Each row below holds a small network's activations on one input, seen along a few directions.
In each table, some parts of the input vary, and every possible input appears once, in random order.
A made-up example of a description, with smaller parts first: values(3) and (point or line(9) or (ring(5) and line(6))).
Shared parts are said once, and a part with two or three values counts as separate values.
(in the rows, 128 means zero)

Other details of the inputs vary at random and push rows far along three fixed directions, the same in every table; ignore that.

Rows:
R1: [ 91 121 124 163 123 146  43 224 107  87 133 162]
R2: [115 119  78 152 161  82 115  57 117 180  80 115]
R3: [124 135  63 194 165  74 134  49 163 177 100 142]
R4: [136 148  76 178 118  69 176  28 170 145 125 114]
R5: [106 125  92 139 163  78 141  57 145 180  82 160]
R6: [168 143 164  52 111 130 128 159 111 118 124  94]
R7: [ 53 109 121 176 189 145  31 174 150 149  93 201]
R8: [109 124 135  96 153 100  66 150 125 171  61 159]
R9: [168 157 159  73 107 122 147 156 110 111 126  79]
R10: [ 79 120  98 175 104 184 107 193 141  89 177 158]
R11: [192 142 164  93  98 143 192  92 129 100 175  74]
R12: [161 116 202  46 152 148 137 128 120 127 121 112]
R13: [123 106 166  93 121 158 105 140  87 130 109 110]
R14: [134 113 157  84 145 162 128 148 113 136 130 143]
R15: [112 129  62 193 142  69 138  44 175 166  96 145]
R16: [121 115 165  94 133 154 138 147 118 125 117 138]
R17: [143 141 126 132 108 145 187 129 122 101 163  99]
R18: [132 156  65 199  59  71 161  99 144 109 171  92]
R19: [136 125 150  70 179  87  84 139 109 182  59 137]
R20: [ 86 122 123 196  93 179  98 185 151  84 163 154]
R21: [ 89 123 108 188 100 181  94 183 161  77 178 145]
R22: [129 117 168  94 135 158 134 144 109 137 117 145]
R23: [ 95 141 104 211  91 173 122 179 156  65 186 123]
R24: [122 123 124 125 148 118 134  95 121 161 104 160]
R25: [148 133 141 109  91 121 127 161 113 102 164  95]
R26: [146 109 176  88 146 162 112 146 125 131 128 133]
R27: [136 103 153  62 196 117 113  96 109 192  77 168]
R28: [104 106 138 100 200 117 105 126 121 177  68 168]
R29: [161 130 148 112 165 104 149  76 127 159 106 119]
R30: [165 119 194  71 156 143 149 133 115 133 114 105]
R31: [ 74 123  98 175 103 184 107 192 145  83 176 155]
R32: [162 149 156  89 115 136 206 110 112 102 155  83]
R33: [ 46  96 108 169 167 149  51 174 136 158  90 218]
R34: [134 113 117 110 150  88  78 132 113 141  96 148]
R35: [175 149 151 100 110 138 209 102 106 106 162  85]
R36: [ 93 140 109 187  87 139  85 210 121  82 175 127]
R37: [154 147  93 155  77  79 154 102 124  99 144  99]
R38: [153 149  56 172  66 108 189  47 129 102 177  52]
R39: [131 159  67 177  75  81 144 107 146 123 140 105]
R40: [151 122 149 114 114 153 147 133 139 106 156 109]
R41: [169 113 209  64 141 150 141 126 110 138 108 119]
R42: [156 140 154 135  92 148 166 113 131 100 162 105]
R43: [110 135  49 186 166  76 147  54 150 183 101 154]
R44: [120 117 158  81 146 156 127 148 120 124 131 142]
R45: [150 139 142  91 102 133 114 171 114 111 140 108]
Description of these inputs: values(3) and (point or line(4) or (values(2) and line(5))).
- Changing only the values(3) part turns R21 into R23. The same change can be made to R14. Which row results? => R43
- Changing only the values(3) part turns R42 into R11. The same change can be made to R41. Which row results? => R26
- Change only the line(5) part in R10. List by row number the other rows that result. => R14, R27, R31, R44
- Change only the line(4) part in R1. List by row number the other rows that result. => R9, R19, R36

Rows:
R46: [107 118 114 153 163 108  58 136 140 158  85 169]
R47: [121 131 125 139 110 143  96 154 139 104 143 122]
R48: [124 130 118 171 114 140 134 108 147 121 143 132]
R49: [167 147 128  74 119  87 197  82 123 147 114 103]
R50: [147 121 174 106 115 163 104 191 120  96 146 114]
R51: [ 90 131  61 190 129  96 106 123 132 145 125 148]
R52: [114 127 113 148 118 146 142 119 121 131 136 137]
R53: [178 150 124 131 104  78 182  72 136 127 146  74]
R54: [129 138 134 153 122 149 142 126 147 106 156 132]
R55: [162 147  84 110 113  74 184  51 126 148 124  82]
R56: [132 119 202  69 130 194 146 181  92 100 133 110]
R57: [106 134  92 175 120 112  91 125 155 131 132 138]
R58: [ 92 118  71 161 156 100  80 130 129 163  96 165]
R59: [115 142  91 203 109 127 152 102 166 112 153 115]
R60: [103 153  56 207  72 112 148 127 135  85 170 112]
R61: [ 98 119 127 126 165 143 110 136 120 154 108 167]
R62: [154  98 179  54 218 106 121  94 129 195  67 152]
R63: [145 119 141  57 168  84 127  84 105 186  74 122]
R64: [106  99 150 107 133 166 107 157 106 125 126 152]
R65: [136 126 166  86 118 187 161 174 107  87 172 114]
R66: [ 95 113 145 122 167 124  59 172 150 157  84 196]
R67: [186 142 159  90 116  88 176  84 121 118 123  77]
R68: [135 140 143 121  89 166 131 186  97  82 160 111]
R69: [131 110 174 119 106 179 118 161 128  94 156 128]
- What is each input in this table made of? => values(2) and (point or line(5) or line(6))
- Change only the line(5) part in R48. List by row number the other rows that result. => R54, R59, R62, R69
- Change only the values(2) part in R69. List by row number the other rows that result. => R64
- Change only the line(6) part in R47. List by row number the other rows that result. => R46, R50, R53, R57, R67

Rows:
R70: [183 126 163  59 156  69 162  70 103 174  83  99]
R71: [ 96 132  71 195 115 142 131 118 149 117 155 147]
R72: [121 118 176  84 124 167  88 197 101 116 122 129]
R73: [114 138  83 176 127 126 145 105 154 127 143 142]
R74: [122 108 205  63 155 162  71 203  93 135  92 141]
R75: [ 97 107 118 153 138 146  68 145 143 136 122 166]
R76: [154 148 142 109  89 131 156 140 123 100 149  93]
R77: [115  96 211  71 173 179  88 181 104 138  98 158]
R78: [115  93 205  61 166 183  92 180 101 137 102 158]
R79: [ 95 119 110 148 144 125  70 170 133 135 118 166]
R80: [162 144 143 113  98 126 158 132 115  94 156  81]
R81: [110 140  77 174 102 103 122 110 139 127 133 130]
R82: [177 122 154  61 165  99 184  49 115 176  95 107]
R83: [158 140 142 129 105 153 185 115 124  95 166  94]
R84: [118 134  75 167 116 101 117 115 136 129 138 129]
R85: [105 143  69 194  98 109 116 133 149 114 144 142]
R86: [112 136  87 187 126 125 143 101 149 128 144 135]
R87: [109 133  81 194 104 127 109 120 169 113 155 143]
R88: [131 117 176  86 128 154  96 197 105 112 130 138]
R89: [ 87 100 133 122 165 127  46 171 113 162  85 184]
R90: [152 140 150 128 102 150 184 117 127 100 166  93]
R91: [177 131 160  53 151  73 161  73 114 172  79 105]
R92: [120 109 181 104 142 175 115 170 116 112 128 137]
R93: [ 93 104 139 124 176 124  47 172 115 157  86 175]
R94: [161 146 139 105  97 125 160 137 121  95 158  88]
R95: [153 143 141 123 103 151 182 121 132 100 168 102]
R96: [117 137  77 163 117 102 115 114 136 126 135 126]
R97: [179 130 155  64 163  93 190  50 126 171  98 107]
R98: [ 92 117 116 166 154 149  96 144 136 136 121 167]
R99: [155 141 140 110  84 132 159 134 110  96 154  93]
R100: [158 143 149 116  89 127 161 133 111  96 150  90]
R101: [101 143  78 198  98 114 112 132 142 112 141 134]
R102: [151 142 146 121  99 149 185 121 133  99 168 100]
R103: [104 141  73 192  99 109 116 138 146 114 150 143]
R104: [129 116  93 118 191  70 140  29 142 208  68 151]
R105: [153 148 143 121  86 131 158 133 118  96 151  84]
R106: [ 89 116 114 158 155 151  92 151 142 135 120 179]
R107: [165 134 154 119  98 144 156 117 133 100 159  91]
R108: [151 137 143 119  95 154 185 116 125 100 169  94]
R109: [141 152 120 136  84 137 150 152 132  84 171  93]
R110: [103 125  83 175 123 127 139 102 150 127 139 139]
R111: [162 140 145 118  91 127 162 137 112  93 161  85]
R112: [128 113 170  91 122 159  93 192  98 109 133 133]
R113: [150 140 148 119 100 154 180 126 133  97 164 102]
R114: [103 145  67 188 105 116 113 140 153 116 144 134]
R115: [108 132  91 183 124 122 143  99 152 125 141 133]
R116: [139 126  92 119 186  43 119  47 135 202  58 132]
R117: [131 121  83 115 185  46 112  48 135 206  57 140]
R118: [155 142 137 105  92 135 158 136 115 103 153  83]
R119: [ 82 109 116 153 146 151  93 144 138 134 121 169]
R120: [116  96 206  64 170 176  93 185 111 133 101 161]
R121: [ 95 138  80 206 117 138 130 119 154 114 156 142]
R122: [ 90 122 109 160 143 132  67 168 131 135 110 155]
R123: [120 118 174  87 121 166  87 192 101 113 120 134]
R124: [ 85 115 117 157 149 144  96 146 147 134 121 172]
R125: [179 121 152  59 165 101 188  49 114 171  96 106]
R126: [133 127  93 113 178  47 118  58 142 208  54 143]
- What is each input in this table made of? => values(3) and (point or line(8) or ring(10))
- Changing only the values(3) part turns R92 into R120. The same change can be made to R116. Which row results? => R109
- Changing only the values(3) part turns R108 into R102. The same change can be made to R78. Which row results? => R113
- Change only the values(3) part in R103. List by row number the other rows that result. => R70, R89
- A walk changes only the ring(10) part. It starts at R84 and steps to R112. List the rest of the walk in order. => R89, R99, R81, R123, R72, R118, R117, R96
- Change only the values(3) part in R75. List by row number the other rows that result. => R87, R107

Rows:
R127: [150 123 185  95  90 145 126 158 112  91 137 103]
R128: [ 83 120 134 144 161 173  86 188 139 130 116 191]
R129: [ 82 100 125 152 161 144  88 137 117 147  98 184]
R130: [145 151 104 172  58 144 145 128 127  80 183  78]
R131: [176 135 144  73 164 105 189  75 132 154 110 117]
R132: [167 133 143  61 156 108 187  70 143 156 113 119]
R133: [ 68 128  67 110 131  96  75 203  83 145  85 175]
R134: [150 126 183  98  98 135 132 157 122 105 132 114]
R135: [139 124 181 102 127 177 123 193  97  86 162  96]
R136: [126 133 106 131 187  64  99  81 155 199  56 168]
R137: [126 154 121 188  80 139 186 137 126  73 181  90]
R138: [ 89 123 139 159 146 139  61 185 136 141 107 186]
R139: [ 80 111 133 136 152 156 102 155 144 151 113 189]
R140: [168 129 150  86 158 100 196  66 123 172 100 122]
R141: [185 129 145  78 137  87 147  71 112 160 107  87]
R142: [163 142 175  90 119 142 134 164 127 101 145 114]
R143: [155 134 187  93  95 146 137 174 130 101 141 111]
R144: [ 82  96 108 129 158 153  72 135 134 157 112 173]
R145: [ 90 120  55 204 134 134 105 121 151 128 152 160]
R146: [163 129 145  95 157  88 166  60  97 161  85  83]
R147: [ 86 111 124 152 163 144  68 156 109 144  99 144]
R148: [ 94 162  25 246 126  87 144  98 177 118 152 133]
R149: [153 130 173 101 103 151 121 146  97 104 134  99]
R150: [ 89 101 117 143 155 162  76 146 115 148 108 165]
R151: [152 126 181  96 106 171 104 192 107  86 166 107]
R152: [ 89 106 121 124 163 152  84 150 148 141 125 180]
R153: [178 123 140  77 131  77 141  62 124 166  90  86]
R154: [102 111 102 150 203  60 105  60 122 200  45 157]
R155: [121 113 178  89  99 206 128 169  99  90 156 117]
R156: [129 156 123  54  75 130 144 202  60 106 150 105]
R157: [158 115 133  69 144 113 169  46 119 172 101 101]
R158: [ 85 115 138 148 174 148  64 191 126 124 120 163]
R159: [186 137 144  70 146  66 155  77 150 158  95 106]
R160: [103 141  16 236  85  79 104  87 179 125 153 123]
R161: [ 74 102 144 154 152 169  85 179 120 130 116 194]
R162: [132 144 182 108 131 171 140 192 115  93 141 112]
R163: [153 119 152  77 147 101 192  52 126 170 101 124]
R164: [ 90 129  71 207  93 117  77 130 151 115 133 141]
R165: [101 124 127 138 149 118  64 165 161 146  91 174]
R166: [152 115 147  76 145 103 181  45 118 165  97 117]
R167: [140 146  95 165  94 147 177 122 147  82 194 107]
R168: [ 91 145  24 245 109 102 126  97 152 117 158 112]
R169: [186 121 140  73 143  68 141  69 134 162 103  94]
R170: [160 174  60 204  60  95 186  87 167  77 204  78]
R171: [153 133 192 102 100 152 141 164 107  96 144 113]
R172: [132 114 100 119 182  49  81  80 161 192  68 159]
R173: [152 129 188 101  98 152 131 157  99  92 141 106]
R174: [131 116 179 101 106 202 131 174  88  87 154 116]
R175: [ 87  96 112 129 165 150  76 138 140 153 119 178]
R176: [145 154  50 201  57 136 201  81 145  81 211  75]
R177: [132 174  55 194  61 130 221  82 180  85 199  98]
R178: [130 136 195 113 121 177 145 201 105  91 150 112]
- What is each input in this table made of? => values(2) or (line(5) and ring(10))
